These are the activations of a small neural network, seen along a few directions. Each row is one input.
Each table varies a few parts of the input and shows all the possible inputs, shuffled.
A made-up example of a description, with smaller parts first: one of 5 places around a ring, together with either a single point or one of 9 places along a line or (one of 2 separate values, together with one of 6 places along a line).
Shared parts are said once, and a part with two or three values counts as separate values.
In the rows, 128 means zero.

Rows:
x1: [125  88 150 147 136 111 129 115 181 144 133  90  79 128 126 133 147]
x2: [110 110 157  87 136 146 115 109 180 126 124 126 139 147  90 107 137]
x3: [124  93  70 126 135  96 114 181 112 153 111 151  94 108 179 122 124]
x4: [193 142 181 166 124 121 175  89 119 112 113 126  90 132 106 129  90]
x5: [114 149 170 133 156 105 139  86 156  99 150 121 105 145  91 131 124]
x6: [131 164 127 161 153  91 144  85  82  94 135 141 104 125 115 157  97]
x7: [120  95 113  86 123 149  98 168 150 174 100 149 131 115 132 124 132]
x8: [105 120 153 135 149 110 117  87 174 103 142  94 107 140 103 122 136]
x9: [176 156 139 187 132 103 148 101  78 100 104 138  93 118 136 154  78]
x10: [125 123 141 130  62 198 148 145 150 142 179  53 215 150 146 106 219]
x11: [105 104  84 132 132 113  82 163 124 151 109 140 114 105 159 152 120]
x12: [149  66 139  93 127 130 160 155 174 170 117 133  91 138 134  88 152]
x13: [143 156 131  78 131 148 140 126  92 136 112 187 153 126  91 124  94]
x14: [130  78 154  99 123 147 128 138 186 167 115 122 111 136 113 118 148]
x15: [108 102 108 169 145  93 102 127 140 132 124 103  82 114 156 158 135]
x16: [ 85 136  88 120 144 112  70 135 117 109 118 144 142 116 135 141 108]
x17: [129 165 103 123 140 111 124 121  66 113 120 178 136 116 117 152  82]
x18: [174 158 115 150 119 123 128 137  62 119  89 175 125 109 139 148  63]
x19: [143  76 135 142 140  93 162 133 169 146 135 101  59 131 147 103 151]
x20: [ 97 163 128 154 164  87 112  98 115  86 141 134 108 130 121 156 111]
x21: [198 132 185 117 111 157 173 111 124 136  95 157 122 139  94 114  92]
x22: [119 139 174  84 143 141 137 108 161 122 132 153 137 152  78 116 125]
x23: [100 127 116  74 136 149  86 140 144 133 109 153 158 126 109 112 121]
x24: [ 88 134 112 157 157  92  90  99 133  91 133 107 110 125 133 146 123]
x25: [ 98 151  68 165  76 167 108 172  91 126 173  71 222 119 193 136 184]
x26: [ 95 165 104 117 151 107  92 134  99 105 126 171 140 121 123 150  97]
x27: [117 135 133 181  81 165 155 124 148 120 198  21 186 143 161 117 211]
x28: [113 141  96 119  68 204 124 177 118 149 164  80 238 129 167 108 196]
x29: [103 148  96 200  83 145 123 135 103 106 188  34 186 128 189 145 205]
x30: [127  91  94 163 148  76 134 145 128 134 126 114  62 117 177 127 138]
x31: [188 148 144 105 110 159 144 142  88 142  80 184 141 119 113 120  75]
x32: [109 155 133  71 143 144 107 139 125 129 117 180 157 131  97 122 109]
x33: [148 149 168 139 145 109 172  73 123 106 145 129 101 139  85 133 110]
x34: [139  83  98  81 127 132 130 186 138 177 102 160 110 118 153  94 136]
x35: [153 139 172  90 132 145 170  95 128 129 126 160 133 146  72 118 111]
What do these inputs look like to the network?
> one of 5 places around a ring, together with either a single point or one of 6 places along a line
The inputs of x27 and x29 match in every part but the place on the ring of 5. If x5 is changed in the same way as x27 into x29, which row does it become?
> x20
Which other rows agree with x35 in the place on the ring of 5? List them by row number.
> x2, x10, x12, x14, x21, x22
Start at x19 and move only the place on the line of 6, one step at a time. The first step leads to x1. Which rows follow, in order?
> x8, x5, x33, x4

Rows:
x36: [129 119 139  70  79 208 137 165 155 162 143 114 214 145 121  86 180]
x37: [173 149 182 109 166 103 155  78 116 113  84 200  72 132  61 137  43]
x38: [117  94 115  63  87 196 120 187 162 184 133 122 195 133 138  93 183]
x39: [148 116 152  96 186  80 120 105 136 126  66 212  42 121  82 133  41]
x40: [ 97 129  71 212 127  86 100 137 103 103 156  66 114 109 199 158 155]
x41: [103 170 108 221 118 106 116  97  92  77 174  58 146 123 164 171 151]
x42: [127  68 129  76  90 185 131 181 190 186 131  99 163 138 144  80 194]
x43: [152 125 178 102 189  77 147  77 144 115  86 197  38 134  62 131  52]
x44: [122  82 159  81  99 181 149 147 203 169 152  87 160 152 117  83 201]
x45: [143 105 164  87  76 206 156 148 175 167 150  89 193 151 116  89 193]
x46: [108 175  78 207 110 112 115 126  63  84 167  80 165 116 184 160 146]
x47: [ 86 154  57 199 124  97  88 143  75 101 157  89 146 105 194 171 145]
x48: [156 134 133  87 172  95 126 124 100 135  67 231  71 115  91 138  38]
x49: [159 163 158  91 170 106 134  95  96 108  77 224  93 126  67 134  32]
x50: [100 138  98 218 129  83 126 110 112  92 177  52 109 122 179 157 165]
The inputs of x50 and x41 match in every part but one. If x44 is changed in the same way as x50 into x41, which row does it become?
> x45
What do these inputs look like to the network?
> one of 3 separate values, together with one of 5 places around a ring
Change only the place on the ring of 5 in x49. List by row number the other rows that result.
> x37, x39, x43, x48

Rows:
x51: [102 109 163 145 152 126 118  83 192  99 131  81 105 146 113 119 154]
x52: [ 94  98  71  82 136 130 122 197 125 179 130 172 134 113 159 129 148]
x53: [ 81 158  86 148 142 123  62 127  96  89 115 124 161 121 153 152 125]
x54: [151 196 171 156 145  97 179  53  74  58 152 166 118 141  76 154  77]
x55: [142 222 134 118 136 128 147  92  34  76 132 196 161 122  89 151  77]
x56: [147 200 142  67 133 170 160 120  79 127 120 202 200 147  72 121  75]
x57: [153 100 160 168 104 149 171  89 158 144 151  52 113 128 120 133 170]
x58: [175 100 150 110  74 178 170 172 153 156 133 100 162 151 153  68 181]
x59: [ 85 121  72  70 135 135  93 167 135 136 133 151 165 115 133  95 127]
x60: [ 92 129  58 136 153  84 110 172  82 146 134 153 102 105 179 160 141]
x61: [ 83 127  98  93 125 169  74 152 139 121 110 143 193 129 134 122 131]
x62: [ 83 152  59 124 152  89  81 142  91 104 137 132 133 107 152 125 120]
x63: [116 124 175  99  99 173 108 138 188 149 142 103 166 146 100 128 165]
x64: [ 90 133 121 185 151  93  94  88 136  71 134  94 116 141 141 155 124]
x65: [170 108 140 163 170  58 118 102 110 124  66 180  33 114 120 154  36]
x66: [156 160  83 171  91 140 132 173  61 115 131 107 165 114 202 118 141]
x67: [178  73 173  60 143 128 125 137 162 184  49 201  75 131  88 102  72]
x68: [117 136 185 160 127 136 126  97 191 119 156  68 114 134 106 143 156]
x69: [161 159 202  55 120 169 184  93 124 117 135 185 156 161  39 102 114]
x70: [100 103  94 173 161  54 142 133 122 128 154 122  56 125 166 162 140]
x71: [ 99 154 120 109 100 180  82 165 138 142 136 130 201 117 127 146 133]
x72: [135 119  95 116  77 193 126 157 105 167 132 114 200 112 141 136 148]
x73: [132 149  83 170  93 147 115 132  61 134 136  95 168 103 161 167 140]
x74: [105 159 143 201 125 103 103 101 134  91 159  81 125 129 134 179 126]
x75: [163 135 118 209  99 109 165 135 100  97 149  76 120 134 188 121 141]
x76: [104 102 137 121 162  92 136  98 187 114 154  89  77 133 112  92 149]
x77: [111  68 126  72 135 123 148 169 175 186 137 144  98 142 133 111 179]
x78: [ 91 126  95 161 160  59 113 103 131  86 157 101  87 127 140 128 120]
x79: [181  84 183 122 172  91 142  97 165 153  63 167  23 119  93 117  64]
x80: [152  89 150 107  76 186 153 129 155 175 138  87 165 140 114 118 180]
x81: [140 124 119 207 101 116 147  93 101 116 155  64 123 123 148 169 141]
x82: [161 104 117  71 143 134  99 165 113 177  41 229 110 103 114 121  42]
x83: [ 97 185 108 163 117 134  70 140  94 109 140 111 170 109 147 176 126]
x84: [112  79 136 133 163  87 165 128 178 156 151 110  46 131 139 126 170]
x85: [103  91 127  59 134 128 119 139 184 144 140 123 129 144 107  77 159]
x86: [161 135 103 126 161  88  87 141  71 143  45 210  78  94 133 152  36]
x87: [162 171 213 117 149 131 202  52 128  86 149 151 106 148  46 117 106]
x88: [101  97 153  82 124 162 100 124 189 129 117 115 157 157 108 104 163]
x89: [175 111 160 171 101 141 188 131 156 125 146  64 110 139 158  84 172]
x90: [158 130  95 119  75 186 144 198 104 148 127 127 197 123 181  87 149]
The inputs of x90 and x75 match in every part but one. If x61 is changed in the same way as x90 into x75, which row does it become?
> x64
What do these inputs look like to the network?
> one of 5 places around a ring, together with either one of 2 separate values or one of 6 places along a line
Which other rows agree with x86 in the place on the ring of 5? List them by row number.
> x53, x55, x60, x62, x66, x73, x83
Change only the choice among 2 separate values in x56. List by row number the other rows that result.
> x82
Which other rows agree with x77 in the place on the ring of 5? List them by row number.
> x58, x63, x67, x69, x80, x85, x88
Start at x89 and move only the place on the line of 6, one step at a time. The first step leads to x57. Which rows follow, in order?
> x68, x51, x76, x84

Rows:
x91: [125 103 106  43 118 174  78 190 145 173  71 192 166 117 122 101 104]
x92: [153 117  87 167 128 103 108 145  90 125  88 136  96 101 171 137  89]
x93: [ 87 131  86 134 138 102 124 138 109 137 167 120 127 116 144 153 151]
x94: [118 145 112  64  79 216  96 179 126 151 122 141 245 131 127  99 150]
x95: [126 151 154 118 166 103 133  76 115 103 114 167  99 135  78 150  86]
x96: [110 145  83 153 130 102 129 160  85 123 150 135 131 120 175 146 142]
x97: [149 129 188 132 161  95 160  66 158  90 122 137  74 152  77 113  94]
x98: [135 134  69 160 123 102 140 152  72 116 138 121 126 113 183 119 131]
x99: [107 118  87  35 113 173 111 196 126 164 121 176 196 130 135  82 147]
x100: [ 86 120 100 129 146 106 124 124 128 123 157 112 124 132 141 134 164]
x101: [176 165 123 149 144  99 149 104  59  97  95 176 101 116 120 134  53]
x102: [120 169 108 181  95 145 114 143  84 110 151  99 180 122 167 163 146]
x103: [161 100 180 117  73 198 176 133 174 171 152  73 167 148 116 105 194]
x104: [120 108 134 139 150 105  99 128 168 123 108 115  85 122 135 121 118]
x105: [102 126 116 133 145 104 131 134 150 114 158 100 115 134 147 102 161]
x106: [191 106 209  78 128 152 199 102 163 165 108 164  92 149  61 104 111]
x107: [150  76 155  89 108 155 190 150 176 185 151 109 118 146 123  88 189]
x108: [103 103 118 135 151 107  92 118 146 132 107 127  95 120 129 153 122]
x109: [105 114 104 141 143 103  91 131 127 146 117 135  97 104 132 171 109]
x110: [109  98 133 142 140  98 151 114 171 110 165  82  99 149 140  98 171]
x111: [ 96 144 125 157 111 149 110 107 126 110 158  76 174 134 134 151 168]
x112: [113 150 141 161 110 147 117 117 148 101 159  64 164 136 140 119 165]
x113: [150 175 138 143 151  99 138 112  72 103 107 190 106 122 112 161  64]
x114: [146 158  93 188  88 145 126 134  70 103 139  85 175 115 176 136 135]
x115: [ 98 155 111 162 103 145 109 120 108 124 168  84 177 118 137 170 155]
x116: [127  81 152 149 145  98 118 108 189 119 116  97  69 137 128 116 129]
x117: [127 127 102 160 135 103  96 154 103 132 100 150 101 107 162 164 100]
x118: [147 149 141  25 134 170 120 148 113 144  78 232 170 133  72  97  69]
x119: [128 162 140 124 159  99 133  90  96 117 124 176 102 119  81 168  73]
x120: [120 122 158 170 105 141 136  96 170  97 167  46 148 151 133 115 176]
x121: [168  58 173  96 113 155 158 144 194 193 101 124  88 134 111 107 147]
x122: [142 156 171 122 166 101 140  86 137  94 115 155  90 137  85 118  83]
What do these inputs look like to the network?
> one of 4 places along a line, together with either one of 2 separate values or one of 6 places along a line
The inputs of x122 and x104 match in every part but the place on the line of 4. If x101 is changed in the same way as x122 into x104, which row does it become?
> x92
